W =
128  129  130  131  127  127  127  130  130  125  127
132  135  130  122  125  129  128  132  127  131  127
125  127  135  129  140  126  135  134  130  122  133
124  128  127  128  128  129  127  128  125  129  129
130  140  127  129  120  135  131  128  127  125  137
126  126  127  128  128  124  126  127  131  128  128
128  127  127  123  129  130  129  126  128  123  130
136  129  139  126  141  124  149  130  126  124  135
132  125  129  130  131  129  128  124  126  129  129
129  128  128  128  128  128  129  128  128  133  128
127  129  130  130  132  127  129  130  130  130  130
127  123  129  127  127  122  124  132  131  127  120
125  127  126  129  126  126  129  130  121  128  127
129  131  119  125  133  123  135  124  122  124  137
Find the first entry, reading row by row.
Answer: 128
The first entry of the largest entry's row is 136
Find the bottom-right entry.
Answer: 137
The entry in the top-right corner: 127
Find the 5th entry, reading row by row.
Answer: 127
The smallest entry in the last row -> 119
The largest entry -> 149
The third-last entry, reading row by row -> 122
The fifth-last entry, reading row by row -> 135
The second entry on the diagonal from the top-right corner -> 131
Find the entry in the bottom-left corner.
Answer: 129
The smallest entry in the first column is 124
Find the largest entry in the first row.
Answer: 131
The third entry in reading order -> 130
Find the second entry, reading row by row.
Answer: 129
Find the entry just left of the largest entry.
Answer: 124
The entry directly below the largest entry -> 128
Find the second entry on the main diagonal.
Answer: 135
The entry just left of the smallest entry: 131
The smallest entry in the last column -> 120
Find the 3rd entry on the diagonal from the top-right corner.
Answer: 130
Find the smallest entry in the first row.
Answer: 125
Find the last entry of the largest entry's row.
Answer: 135
The entry just right of the largest entry -> 130

[[127, 130, 126, 128, 128, 123, 129, 123], [121, 135, 137, 142, 141, 121, 141, 116], [147, 120, 111, 101, 105, 142, 105, 152], [128, 132, 130, 132, 132, 126, 133, 125], [122, 134, 136, 141, 140, 122, 140, 117], [117, 136, 140, 147, 145, 119, 145, 112], [137, 154, 125, 137, 141, 107, 148, 110], [118, 109, 131, 124, 120, 140, 115, 137], [133, 144, 124, 132, 134, 113, 139, 116], [134, 147, 125, 133, 136, 111, 142, 114], [145, 121, 113, 104, 107, 140, 108, 149], [127, 129, 126, 128, 128, 123, 129, 124]]
The entry just left of the largest entry?
Answer: 137
The smallest entry?
Answer: 101
The largest entry?
Answer: 154
The entry just right of the smallest entry: 105
The entry just left of 148 is 107
The entry just right of the largest entry -> 125

[[116 123 113 122 122 143 111 113 107 114 130 108 136 117 125]
 [133 140 147 122 135 116 141 134 136 141 152 143 109 138 145]]
Rows and columns are numbered from 1.
The entry at row 1, column 3 is 113
Which number is the largest entry? 152
The entry just left of the largest entry: 141
The top-right entry is 125
Which number is the bottom-left entry? 133
The entry directly above the largest entry is 130
The entry in row 1 and column 2 -> 123
Which number is the bottom-right entry? 145
Which number is the entry just right of 111? 113
Which number is the entry at row 1, column 1? 116

[[136 141 108 114 116 115 149 127]
 [119 116 147 143 138 139 105 126]
 [122 118 137 141 135 136 111 127]]
The smallest entry: 105
The top entry of the column that holds the smallest entry -> 149
The largest entry in the last row?
Answer: 141
The bottom entry of the column that holds the largest entry is 111
The third largest entry?
Answer: 143
The entry just left of 108 is 141
The top-right entry?
Answer: 127
The last entry, reading row by row: 127
The second largest entry -> 147
